These are the activations of a small network on made-up records, seen along a few directions, one row for each record.
After each row come some of the record's fields: Vatim, Ver, Sudu, Vazif, Birel, Tuk, Fak, Nizuf.
Not every record has every field; a missing one is left out.
Other fields move the rows too, some of them a lot.
In the rows, zero is written as 500.
Random noise pushes rows far along 4 fixed directions. That doesn't count. These rows show it; they differ only by the noise:
[287 403 259 565 545 577 453 560 475 212 621 335 351 617 230 320 554 623
 530 682 443 289]
[340 534 396 388 470 566 532 391 619 364 906 375 344 389 451 588 350 230
 683 623 384 518]
[255 405 397 504 493 525 514 491 466 296 450 464 485 785 264 255 605 686
 463 463 296 352]
[453 462 461 480 396 703 623 405 468 615 774 691 539 266 627 620 479 658
 495 438 412 460]
[263 395 288 560 550 553 461 549 455 212 524 347 395 731 202 272 590 673
 480 618 392 289]
[492 554 538 397 431 715 677 268 473 729 863 641 592 278 726 844 371 492
 430 380 359 596]

[486 491 600 488 347 462 470 515 549 605 398 770 556 360 686 410 498 600
 593 381 443 538] | Vatim=l2 Birel=u1 Tuk=j1 Fak=p2 Nizuf=b2
[292 588 368 420 592 505 525 327 563 340 742 285 448 684 377 559 307 234
 481 591 361 580] | Vatim=l1 Ver=m1 Sudu=y3 Vazif=d2 Birel=u2 Nizuf=b2
[584 476 630 514 489 596 493 451 378 650 549 620 532 329 668 743 535 569
 373 431 539 522] | Vatim=l2 Birel=u2 Fak=p1 Nizuf=b2
[637 601 609 383 464 491 553 454 662 550 745 497 404 310 620 617 320 224
 696 530 534 639] | Vatim=l1 Ver=m1 Sudu=y2 Vazif=d1 Birel=u1 Tuk=j1
[373 500 530 407 539 427 418 585 391 303 314 411 554 714 414 363 656 669
 381 411 413 347] | Vatim=l1
[459 475 450 519 452 511 517 535 593 515 359 641 569 522 412 368 511 604
 578 475 453 506] | Vatim=l2 Ver=m2 Birel=u1 Tuk=j1 Fak=p1
[535 361 680 483 448 431 590 451 460 531 409 525 520 534 420 432 592 465
 464 394 445 485] | Vatim=l2 Birel=u1 Tuk=j2 Fak=p1 Nizuf=b2
[367 574 529 459 380 439 416 523 585 385 563 549 446 468 572 405 520 427
 660 513 394 415] | Vatim=l1 Ver=m1 Sudu=y1 Vazif=d1 Birel=u2 Fak=p2 Nizuf=b2
[456 425 468 497 406 412 458 569 639 243 696 503 285 264 420 309 530 368
 878 633 524 367] | Vatim=l1 Birel=u1 Tuk=j1 Fak=p1 Nizuf=b2
[595 453 460 530 472 547 472 535 533 504 789 536 405  76 616 624 398 328
 648 612 585 461] | Vatim=l2 Birel=u1 Tuk=j1 Nizuf=b2
[504 361 578 467 410 489 579 506 477 521 451 576 512 542 444 291 515 485
 594 432 429 530] | Vatim=l2 Ver=m1 Sudu=y1 Vazif=d2 Birel=u1 Tuk=j1 Fak=p1 Nizuf=b2
[482 568 530 494 485 462 428 471 509 572 355 453 565 658 439 485 410 458
 499 436 432 589] | Vatim=l2 Ver=m1 Sudu=y1 Vazif=d1 Birel=u1 Tuk=j1 Fak=p1 Nizuf=b2
[605 499 460 547 384 536 457 600 452 580 520 625 484 194 680 545 527 618
 592 531 681 506] | Vatim=l2 Ver=m1 Sudu=y3 Vazif=d2 Birel=u1 Tuk=j1
[504 327 362 580 432 552 542 586 544 368 608 402 330 376 324 354 457 481
 682 698 569 434] | Vatim=l2 Ver=m1 Sudu=y1 Vazif=d2 Birel=u1 Tuk=j1 Fak=p1 Nizuf=b2
[569 435 448 597 585 635 576 414 433 683 417 586 667 587 584 617 456 755
 261 336 545 545] | Vatim=l1 Birel=u1 Tuk=j1
[358 568 477 486 583 464 432 468 528 289 500 300 483 791 293 346 453 350
 543 550 385 507] | Vatim=l1 Ver=m1 Sudu=y1 Vazif=d1 Birel=u2 Fak=p1 Nizuf=b2
[528 612 549 348 569 411 532 267 629 633 625 338 551 775 442 742 221 128
 436 478 390 789] | Vatim=l2 Ver=m1 Sudu=y2 Vazif=d2 Birel=u1 Tuk=j2 Fak=p1 Nizuf=b2
[658 501 712 464 483 447 526 558 386 606 352 503 573 417 644 621 640 575
 326 388 570 549] | Vatim=l2
[477 506 527 450 527 456 562 449 627 429 415 370 477 795 355 417 369 336
 557 426 441 585] | Vatim=l1 Ver=m1 Sudu=y2 Vazif=d2 Birel=u1 Tuk=j1
[560 485 607 558 561 456 447 663 371 436 239 442 547 616 474 408 701 718
 367 448 628 373] | Vatim=l1
[430 520 535 424 431 573 536 393 504 607 531 615 591 402 632 494 514 566
 578 433 424 470] | Vatim=l1 Ver=m2 Birel=u1 Tuk=j2 Fak=p1
[482 502 342 685 572 614 481 526 456 656 434 525 611 597 486 548 453 744
 376 509 633 479] | Vatim=l1 Ver=m1 Sudu=y3 Vazif=d2 Birel=u1 Tuk=j2 Fak=p1 Nizuf=b2
[502 517 437 433 471 501 575 496 560 444 676 432 421 356 508 565 413 260
 576 514 473 567] | Vatim=l2 Ver=m1 Sudu=y3 Vazif=d1 Birel=u1 Tuk=j1
[423 503 548 505 444 378 390 590 543 388 370 487 450 696 380 345 565 430
 597 497 458 521] | Vatim=l2 Ver=m1 Sudu=y1 Vazif=d1 Birel=u2 Fak=p1 Nizuf=b2
[396 460 557 452 473 520 608 500 514 552 314 659 708 670 470 374 589 684
 414 314 360 427] | Vatim=l1 Ver=m2 Birel=u1 Tuk=j2
[489 438 551 493 463 448 546 491 444 563 337 595 572 574 502 461 667 672
 417 451 453 432] | Vatim=l2 Ver=m2 Birel=u1 Tuk=j2 Fak=p1
[503 604 460 568 645 404 340 676 395 365 371 233 383 566 433 531 589 518
 407 636 567 438] | Vatim=l2 Ver=m1 Sudu=y3 Vazif=d1 Birel=u1 Tuk=j1
[354 416 614 390 325 403 530 542 523 371 405 662 445 427 500 225 629 507
 683 445 319 367] | Vatim=l2 Ver=m2 Birel=u1 Tuk=j1 Fak=p2 Nizuf=b2
[424 570 621 398 440 465 544 372 596 538 489 692 589 538 588 441 525 453
 556 356 385 540] | Vatim=l1 Ver=m2 Birel=u2 Nizuf=b1
[457 512 679 401 376 401 468 514 547 511 453 579 484 379 676 444 607 518
 594 355 470 489] | Vatim=l1
[463 427 364 514 502 506 437 540 525 397 674 408 366 289 437 504 438 385
 605 759 623 389] | Vatim=l2 Ver=m2 Birel=u1 Tuk=j2 Nizuf=b2
[613 517 411 487 591 606 632 327 495 533 656 248 410 543 406 723 287 270
 449 604 526 676] | Vatim=l2 Ver=m1 Sudu=y1 Vazif=d2 Birel=u1 Tuk=j1 Fak=p1
[485 485 692 413 375 480 505 535 410 571 369 691 627 412 710 468 672 696
 474 237 465 412] | Vatim=l1
[594 485 600 513 563 438 543 501 435 579 497 369 478 621 482 648 495 393
 401 512 510 575] | Vatim=l2 Ver=m1 Sudu=y1 Vazif=d1 Birel=u1 Tuk=j1 Fak=p1 Nizuf=b2
[566 472 673 436 458 537 585 454 534 599 426 489 564 622 513 611 467 340
 409 363 435 638] | Vatim=l2 Ver=m1 Sudu=y2 Vazif=d1 Birel=u2
[655 571 594 534 552 527 540 421 494 743 302 563 645 690 538 579 396 563
 319 383 474 670] | Vatim=l2 Ver=m1 Sudu=y2 Vazif=d1 Birel=u1 Tuk=j1
[389 604 680 358 436 409 514 464 552 479 516 592 489 441 652 493 520 419
 593 421 300 474] | Vatim=l1 Ver=m2 Birel=u1 Tuk=j1 Fak=p2 Nizuf=b2
[179 557 557 401 472 250 307 464 655 199 316 427 475 875 348 200 575 350
 628 377 191 475] | Vatim=l1 Birel=u2 Nizuf=b2
[382 485 549 445 441 362 462 601 556 292 446 512 402 479 463 281 593 436
 640 575 359 388] | Vatim=l2 Ver=m2 Birel=u1 Tuk=j1 Fak=p2 Nizuf=b2
[559 501 550 516 383 501 464 531 532 637 357 708 614 507 637 478 479 623
 506 393 441 510] | Vatim=l2 Ver=m1 Sudu=y2 Vazif=d1 Birel=u1 Tuk=j1 Fak=p2 Nizuf=b2
[618 408 368 604 554 571 609 480 534 555 445 517 590 691 291 472 403 638
 373 516 500 570] | Vatim=l2 Ver=m1 Sudu=y2 Vazif=d1 Birel=u1 Tuk=j1 Fak=p1 Nizuf=b2
[331 506 557 315 377 512 565 398 692 416 933 571 403 193 622 618 393 122
 801 581 385 557] | Vatim=l1 Ver=m2 Birel=u2 Fak=p1 Nizuf=b2
[626 476 443 530 436 499 489 527 671 551 582 594 506 419 459 427 346 457
 712 597 559 670] | Vatim=l2 Ver=m1 Sudu=y2 Vazif=d1 Birel=u1 Tuk=j1 Fak=p1 Nizuf=b2

Here are new rows. What are their fields?
[459 446 488 513 393 430 354 788 554 335 374 660 450 345 497 159 669 716
 685 504 642 326] | Vatim=l1
[766 390 420 690 476 584 510 695 374 612 458 570 512 286 596 526 616 795
 432 602 773 432] | Vatim=l2 Ver=m1 Sudu=y1 Vazif=d1 Birel=u1 Tuk=j1
[336 617 487 379 589 523 435 413 551 368 759 356 410 494 564 621 361 219
 552 676 450 485] | Vatim=l1 Ver=m2 Birel=u2 Fak=p2 Nizuf=b2
[612 375 271 647 488 769 587 515 422 528 756 525 488 258 429 598 394 675
 446 715 671 463] | Vatim=l2 Ver=m1 Sudu=y1 Vazif=d2 Birel=u2 Fak=p1 Nizuf=b2
[279 649 550 387 435 379 306 522 591 411 540 481 479 503 641 474 518 314
 669 437 382 551] | Vatim=l1 Ver=m1 Sudu=y3 Vazif=d1 Birel=u2
[576 427 411 707 478 565 436 742 374 522 457 611 459 228 563 374 641 801
 504 625 669 327] | Vatim=l2 Ver=m1 Sudu=y3 Vazif=d1 Birel=u1 Tuk=j1 Nizuf=b2
[619 380 644 474 292 444 481 693 492 470 493 632 399  78 661 412 683 504
 686 491 669 408] | Vatim=l2
[379 428 486 580 488 462 346 585 508 373 496 563 417 453 505 380 608 616
 587 539 526 388] | Vatim=l1 Birel=u2 Fak=p1 Nizuf=b2
[527 490 496 512 528 448 585 536 498 419 451 353 444 553 427 494 536 413
 449 501 483 559] | Vatim=l2 Ver=m1 Sudu=y3 Vazif=d1 Birel=u1 Tuk=j1
[665 436 604 489 483 639 783 335 428 694 668 533 553 258 550 771 461 441
 357 494 516 569] | Vatim=l2 Ver=m2 Birel=u1 Tuk=j2 Fak=p1 Nizuf=b2
[698 496 565 548 501 467 517 582 438 561 473 410 412 398 543 634 520 475
 466 563 665 532] | Vatim=l2 Ver=m1 Sudu=y1 Vazif=d1 Birel=u1 Tuk=j1
[375 518 561 409 547 451 525 450 548 382 418 409 477 692 414 450 489 435
 499 343 324 489] | Vatim=l1 Birel=u1 Tuk=j1
[560 330 440 585 406 503 590 552 407 504 528 595 472 366 439 385 596 641
 479 541 609 354] | Vatim=l2 Ver=m1 Sudu=y3 Vazif=d2 Birel=u1 Tuk=j2 Nizuf=b2
[434 491 528 556 468 456 453 567 465 479 259 595 515 678 420 252 638 736
 523 388 442 412] | Vatim=l1 Ver=m1 Sudu=y1 Vazif=d1 Birel=u1 Tuk=j1 Fak=p1
[633 440 603 516 570 526 563 472 280 579 336 507 573 539 518 637 613 687
 201 340 485 434] | Vatim=l2 Birel=u1 Tuk=j1
[419 494 416 396 626 456 593 360 535 249 543 118 366 747 221 535 374 123
 549 669 399 556] | Vatim=l2 Ver=m2 Birel=u1 Tuk=j1 Fak=p1
[303 654 460 440 701 339 349 409 648 372 435 284 462 908 300 418 313 274
 530 507 364 640] | Vatim=l1 Birel=u1 Tuk=j1 Fak=p1 Nizuf=b2
[495 581 369 489 512 532 399 453 556 432 603 371 445 548 455 567 411 362
 603 639 530 624] | Vatim=l2 Ver=m1 Sudu=y1 Vazif=d1 Birel=u2 Fak=p1
[584 431 637 585 424 444 473 704 356 553 272 584 499 386 606 429 757 713
 458 421 584 381] | Vatim=l2 Ver=m1 Sudu=y3 Vazif=d1 Birel=u1 Tuk=j1
[455 537 550 516 471 564 457 551 478 477 551 590 553 346 573 528 591 589
 602 570 525 390] | Vatim=l1 Ver=m2 Birel=u2 Fak=p1 Nizuf=b2
[386 500 285 605 560 452 283 614 586 411 433 528 450 573 437 360 507 688
 607 605 546 425] | Vatim=l1 Birel=u1 Tuk=j1 Fak=p1
